These are the activations of a small neural network, seen along a few directions. Each row is one input.
In each table, some parts of the input vary, and every possible input appears once, in random order.
A made-up example of a description, with smaller parts first: values(2) and (point or ring(11) or (line(6) and ring(8))).
Shared parts are said once, and a part with two or three values counts as separate values.
In the rows, 128 means zero.

Other details of the inputs vary at random and push rows far along three fixed directions, the same in every table; ignore that.

A family of inputs:
x1: [113 159 101 155 133 160 124 116 149 145 102]
x2: [158 113 109 126 126 116 124 130 101 164 140]
x3: [168 131 137 122 150 122 134 133  99 168 139]
x4: [104 147 143 146 123 161 133 108 119 129 104]
x5: [115 118 127 130 145 130 134 132  79 166 121]
x6: [143 148 136 135  74 118 111 137 143 102 143]
x7: [ 83 134 114 157 102 169 138  93 125 114  99]
x8: [167 123 137 126 104  94  84 151 137 129 150]
x9: [131 115 130 104 162 133 113 151 110 166 145]
x10: [120 103 137 123  90  96 121 157 145 124 148]
x11: [123 122 136 118 149 136 118 141 126 157 143]
x12: [ 82 163 137 176 102 177 125  94 141 128 100]
x13: [125 140 106 148 111 149 148 104 113 134 142]
x14: [146 135 123 131 180 120 125 156 116 174 125]
x15: [101 129 112 126 106 168 141 100 145 128 114]
x16: [ 83 156 132 159  94 169 143  97 129 125  96]
x17: [113 138 133 136 123 160 122 104 120 132  99]
x18: [121 106 154 144  85  92 116 145 140 100 127]
x19: [132 109 151 112  90  95 122 157 153 120 138]
x20: [105 138 140 148 116 154 144 107 119 134  99]
x21: [100 122 117 149 114 154 131 100 116 134 103]
x22: [170 100 131 109 190 146 169  92 113  70 156]
x23: [ 95 141 134  83 169  47  98  93  96 170 135]
x24: [143 116 112 122 158  98 139 164 104 161 131]
x25: [133 117 155 107 102  98 109 163 148 124 144]
x26: [148  77 137  93 214 154 141 105 137  67 154]
x27: [ 87 145 119 140 103 175 154 101 143 136 118]
x28: [ 97 150 137 149 130 162 119 110 118 126 117]
x29: [150 115 122 133 183 181 151  67 142  48 147]
x30: [115 132 136 125 134 140 134 126  94 146 112]
x31: [133 139 117 134 147 127 149 143 122 157 111]
x32: [ 93 151 129 146 111 177 129  96 127 113  94]
x33: [150 131 133 131  72 103 116 144 141  95 147]
x34: [108 159 103 154 131 163 127 117 154 120 105]
x35: [144  59 151 112 152 115 158 110 173  21 162]
x36: [126 130 161 123  97 102 101 153 127 105 125]
x37: [129 151 135 143  93 106 121 155 167 105 119]
x38: [147 105 136 121 153 118 161 119 173  11 138]
x39: [136 117 126  99 146 135 119 137 113 177 124]
x40: [158 126 118 112 166 115 124 152 116 166 111]
x41: [128 133  98 146 111 153 141 102 117 135 130]
x42: [140 143 118 124 162 134 140 145 117 150 115]
x43: [149 132 129 117 113  88 104 176 147 122 120]
x44: [154 120 118 131 138 118 138 135  90 177 147]
x45: [129 124 127 152  90  90 134 154 167 101 125]
x46: [155 129 140 132  80  96 120 145 142 106 147]
x47: [144 109 103 120 157 102 132 162 109 161 120]
x48: [ 80 135 107 141 101 169 154 100 137 123 129]
x49: [134 143 109 133 111 155 139 106 116 138 122]
x50: [162 133 133 132 160 129 124 131 100 175 146]
x51: [155 129 144 137  77  99 125 138 148 104 143]
x52: [120 170 119 148 103 172 144  92 129 119 130]
x53: [142  91 142  92 158 134 134 121 149  64 144]
x54: [138 149 118 122 160 128 137 150 108 169 115]
x55: [ 82 148 125  80 115  42  92 103 147 142 153]
x56: [ 91 130 120 154 113 157 139 107 112 125 111]
x57: [146  62 149 118 219 144 172  87 112  46 141]
x58: [153 136 135 126  82 109 103 139 146  98 141]
x59: [150 140 125 133 133 131 111 136 111 146 150]
x60: [145 109 116 131 101  78 113 168 151 121 125]
x61: [117 144 101 157  99 162 151  96 125 119 137]
x62: [128 130 154 130 139 130 125 131 107 150 109]
x63: [115 170 115 159 110 174 132  94 130 130 137]
x64: [147  75 143 108 208 161 163  75 119  50 120]
x65: [130 136 125 135  90  99 125 161 161  92 120]
x66: [122 121 144 124  85 106 102 150 127 113 110]
x67: [133 133 119 136  85 103 118 150 168 106 109]
x68: [138 120 104 128 150 106 137 164 106 168 125]
x69: [138 136 122 135 141 120 149 145 129 156 108]
x70: [112 136 124 112 138 160 136 127 114 159 127]
x71: [165  96 130 111 239 138 153 123 127  76 144]
x72: [140 143 144 139  91  90 118 164 169 107 120]
x73: [131 116 143 117 152 127 121 143 128 160 142]
x74: [129 119 140 130 148 135 100 128 111 146 115]
x75: [ 88 151 121 138 120 177 132 105 144 128 133]
x76: [108 164 108  95 162  72 117  71 101 180 151]
x77: [165 131 136 119  90  99  98 146 133 132 139]
x78: [118 130 147 112  84 113 112 150 156 102 143]
x79: [128 126 149 132 158 125 107 145  95 169 123]
x80: [105 139 131 143 132 158 108 115 119 133 108]
x81: [135 109 139 111 108 102  86 159 152 131 142]
x82: [ 83 144 105 133  97 184 145  96 144 129 107]
x83: [125 151 104 149  93 170 142  83 138 122 118]
x84: [ 98 117 103 133 111 159 140 105 135 145 122]
x85: [142 126 109 116 155 122 139 148 119 148 108]
x86: [162 135 136 123 140 124 129 133 107 152 143]
x87: [126 129 145 122 140 135 118 136 100 137 115]
x88: [142 127 133 154  61  97 123 136 152 107 147]
x89: [141  59 135 100 152 117 144 118 161  25 158]
x90: [133 120 144 123 164 126 104 148  90 158 126]
x91: [125 116 126  98 148 136 141 138 102 165 134]
x92: [130 122 143 109 139 134 134 136 125 157 131]
x93: [ 91 164 117 102 119  32 104  99 164 114 138]
x94: [125 152 129 146 102 106 106 158 163 106 130]
x95: [149 134 126 132 179 118 128 154 119 175 122]
x96: [139 119 110 134 166 114 150 150 107 169 123]
x97: [159 136 131 130 149 122 113 143 100 177 150]
x98: [114 102 130 119  83 101 118 156 148 105 149]
x99: [134 107 129  95 142 121 131 156 104 166 136]
x100: [ 97 142 129 143 113 162 138 108 114 122 103]
Description of these inputs: values(4) and (point or (line(4) and line(6))).
Changing only the values(4) part turns x87 into x6. The same change can be made to x21. Which row results?
Answer: x2
Changing only the values(4) part turns x18 into x45. The same change can be made to x90. Which row results?
Answer: x71
Start at x20 and move only the line(6) part, one step at a time. The first step leads to x16. Which rows follow, in order?
Answer: x30, x100, x66, x64
Which other rows does x61 become when the values(4) part takes its other values? List them by row number.
Answer: x56, x68, x98
Which other rows does x97 become when the line(4) part takes its other values? List them by row number.
Answer: x44, x46, x86
Start at x92 and move only the line(6) part, one step at a time. The first step leads to x25. Which rows follow, in order?
Answer: x78, x70, x53, x39
Which other rows does x13 become when the values(4) part takes its other values? List them by row number.
Answer: x5, x24, x48
Which other rows does x96 become when the line(4) part takes its other values? List them by row number.
Answer: x14, x31, x37
